Each row below holds a small network's activations on one input, seen along a few directions.
Each table varies a few parts of the input and shows all the possible inputs, shuffled.
Descriptions start from the smaller parts, as in this example, which fits no table here: one of 4 places along a line, together with either a single point or (one of 2 separate values, together with one of 5 places around a ring) or one of 11 places along a line.
Shared parts are said once, and a part with two or three values counts as separate values.

Other details of the inputs vary at random and push rows far along three fixed directions, the same in every table; ignore that.

A family of inputs:
row 1: [ 0 -8  1  1  1 -3 -2 10  1  2  2 -2  5]
row 2: [-1 -7  2 -4 -7 -1 -2 -2  0  9  6 -7  9]
row 3: [-3 -6  3  2  3  0  1  8 -2  7  6  0  2]
row 4: [-7 -4  4  5  1 -1  0  7  3  9 -1 -1  0]
row 5: [-1 -7  1  4  4  2 -1  9 -1  6  4 -4  2]
row 6: [  4  21 -10   5  -4  20   0 -17   4 -20  -8  20   3]
row 7: [-5 -2  3  3 -5 -2  4  9 -2  5 -1 -3  6]
row 8: [-3 -6  1 -3 -6  0 -1  9 -2  6  3  0  2]
row 9: [ 0 -8  4  0  1 -3 -3  9  3  6 -1  3  3]
row 10: [-3 -7  2 -2 -6  0 -2  8 -1  7  0  0  1]
row 11: [-1 -7  1  3  4  2  0  9 -1  5  4 -4  2]
row 12: [-5 -5 -1  6  2 -1  1  8  2  5  1 -6  2]
row 13: [  7  15  -7   6   4  24  -3 -19   5 -18  -6  23  -2]
row 14: [  8  14  -5  -2   0  20  -2 -26  11 -25  -1  14   9]
row 15: [  7  14  -7   4   1  19  -6 -18   6 -23  -6  24   1]
row 16: [ -2  -6   8  -3   2   2   1   0   4   6   9 -10   7]
row 17: [-7 -5  2  6  0 -2  3  7  0  5  2 -3  3]
row 18: [-8 -3  2  4  0 -2  1  8  2  7  3 -1  1]
row 19: [-5 -5  3  5  1 -1  1  7  4 10 -2  0  0]
row 20: [-1 -9 -2 -1 -4  1 -1  9 -1  4  1 -5  3]
row 21: [-3  0  4 -1 -6 -3  0 -1  1 10  3 -9 11]
row 22: [-1 -9 -2 -1 -5  1  0  9 -1  4  1 -4  3]
row 23: [-27  15 -28 -51  55 -43  -6 -26 -38  -5 -34 -15 -23]
row 24: [-1 -7  5  2  4  1  0  8  1 10  1  2  0]
row 25: [-3 -2  4  2 -4 -1  2  9  2 10 -5 -1  3]
row 26: [-4 -1  4  2 -4 -2  0  9  1  9 -4 -1  3]
row 27: [ 64  29   7  11 -29 -29  18 -25   4 -23  12  -7 -76]
row 28: [ -7  -4   6  -1   0   0   3  -1   7   6   6 -11   7]
row 29: [-22  12 -28 -58  50 -40 -11 -25 -40  -4 -39 -13 -24]
row 30: [  6  14  -9   7   4  23   1 -20   2 -22  -3  21   1]
row 31: [-7 -6  3  6  0 -1  2  7  0  4  1 -5  2]
row 32: [ 0 -7  5 -2 -1 -5 -4 -1  3  6  8 -5 11]
row 33: [  6  15  -7   6   4  24  -3 -19   4 -19  -5  22  -2]
row 34: [  4  15 -13  10   2  21   0 -20   7 -22  -7  16   1]
row 35: [-3 -7  0 -2 -6 -1  1  8 -2  5  2  0  4]
row 36: [-3 -2  0  3 -4 -1  2 10  0  5 -2 -6  5]
row 37: [-8 -4  4  5  0 -1 -1  7  2  8  1 -1  0]
row 38: [-4 -5  4  2  3  1 -1  9 -1  7  6  1  1]
row 39: [-5 -1  2  1 -5 -3  3  9 -1  7 -1 -2  5]
row 40: [  7  13  -8  -4  -5  23   0 -27   8 -22  -2  12   7]
row 41: [-1 -7  5  0  0 -4 -4 10  2  5  0  3  3]
row 42: [  7  13  -9   7   4  24  -1 -20   2 -23  -4  18   1]
row 43: [ -4  -1   7  -4  -5   0   3   1   5   6   3 -12  10]
row 44: [-2 -9  1 -1 -6  0  0  8 -3  3  1 -4  4]
row 45: [-3 -2  0  3 -3 -1  1 10  0  6 -3 -6  5]
row 46: [-6 -3  4  3 -1 -3  0 -3  4 10  7 -8  8]
row 47: [-1 -7  3  0  0 -5 -1 10  0  3  4  2  5]
row 48: [  8  12  -9   4   1  18  -2 -18   4 -26  -5  22   4]
row 49: [-1 -6  6  0  2  0 -2 -2  0 10 10 -7  8]
row 50: [-4 -2  3  3 -5 -1  2  9 -2  4 -2 -6  5]
row 51: [-3 -8  1 -1 -6 -1  1  8 -4  4  2 -2  4]
row 52: [ 56   8  18  11 -24 -54  16   5   0  -3  25 -33 -70]
row 53: [-2 -6  3 -1  0 -4 -3 10  1  4  5  3  4]
row 54: [-5 -1  4  2 -5 -2  0  9  0  8 -3 -2  3]
row 55: [-1 -9  4  1  0 -3 -2  9 -1  1  3 -1  5]
Description of these inputs: one of 5 places around a ring, together with either one of 2 separate values or one of 9 places along a line.
- The inputs of row 15 and row 37 match in every part but the place on the ring of 5. If row 53 is changed in the same way as row 15 into row 37, which row does it become? => row 18
- The inputs of row 3 and row 47 match in every part but the place on the ring of 5. If row 30 is changed in the same way as row 3 into row 47, which row does it become? => row 48
- Start at row 14 and move only the place on the ring of 5, one step at a time. The first step leads to row 16. Which rows follow, in order? => row 28, row 43, row 40
- Start at row 27 and move only the place on the line of 9, one step at a time. The first step leads to row 29. Which rows follow, in order? => row 10, row 8, row 35, row 51, row 44, row 22, row 20

A family of inputs:
row 56: [ -5   6  -3  -7   1  -5  -2   2  -3  11 -20  -1  -6]
row 57: [-1  3  4 -5  6  1 -3 -5 -3  0  4 -9 10]
row 58: [-3 -3  2 -6  3 -2  4 -9 -2  2 -1 -7  7]
row 59: [ 79  50  -4  35 -43  13  23 -38  14 -66  13  22 -73]
row 60: [  1  -9   0 -16  13  -4  -6   0 -10   0   3   5  -9]
row 61: [-2  4  3 -8  7 -2 -2 -6 -3  1  2 -9  8]
row 62: [ -7   0  -7  -6   2  -1  -3  -8  -1   4   3 -12   1]
row 63: [-19  -7  -6  54 -15  93 -10   5  36 -16   8  65  77]
row 64: [  2  -9 -11  -4  14  -6  -3   4 -14  -3  -2   1  -6]
row 65: [ 0 -5 -6  0 17 -8 -5  3 -2  1 -8 -1 -5]
row 66: [ 24 -40  52  51 -58 -20  19  80  30  46  44 -36 -12]
row 67: [ -5  -4  -1 -12  -2 -18  -8  -6  -4  -4  -8  -3   4]
row 68: [-11  -1   2  -7  18  -1  -6  -4  -3   3   3  12   1]
row 69: [ -1  -5   4 -11  17  -5  -8  -2   1   3  -3   4  -8]
row 70: [ -3   1  -7  -9  -5  -1   0   5 -14   7 -12   3  -5]
row 71: [-11  10  -2  -2   0  -8   2   1  -8  10 -11   3  -4]
row 72: [ -5  -1  -1 -10   4  -5   4  -9  -2   1  -2 -10   2]
row 73: [-1  1  3 -7  5 -1  1 -7 -2  1  1 -8  8]
row 74: [-16   6  -5   0  10  -3   3   7  -7  -5 -10   4   1]
row 75: [  0   4  -5 -13  -3 -10  -3   5   1  -2  -2   1  10]
row 76: [ -7  -1  -4 -10   3  -4   3  -9  -2   2  -1 -11   0]
row 77: [ -8   0  -6  -8   3  -3   0  -9  -1   3   0 -12  -1]
- What is each input in this table made of? => either one of 2 separate values or one of 8 places along a line or (one of 3 separate values, together with one of 4 places along a line)
- Change only the place on the line of 4 in row 56. List by row number the other rows that result. => row 65, row 66, row 69
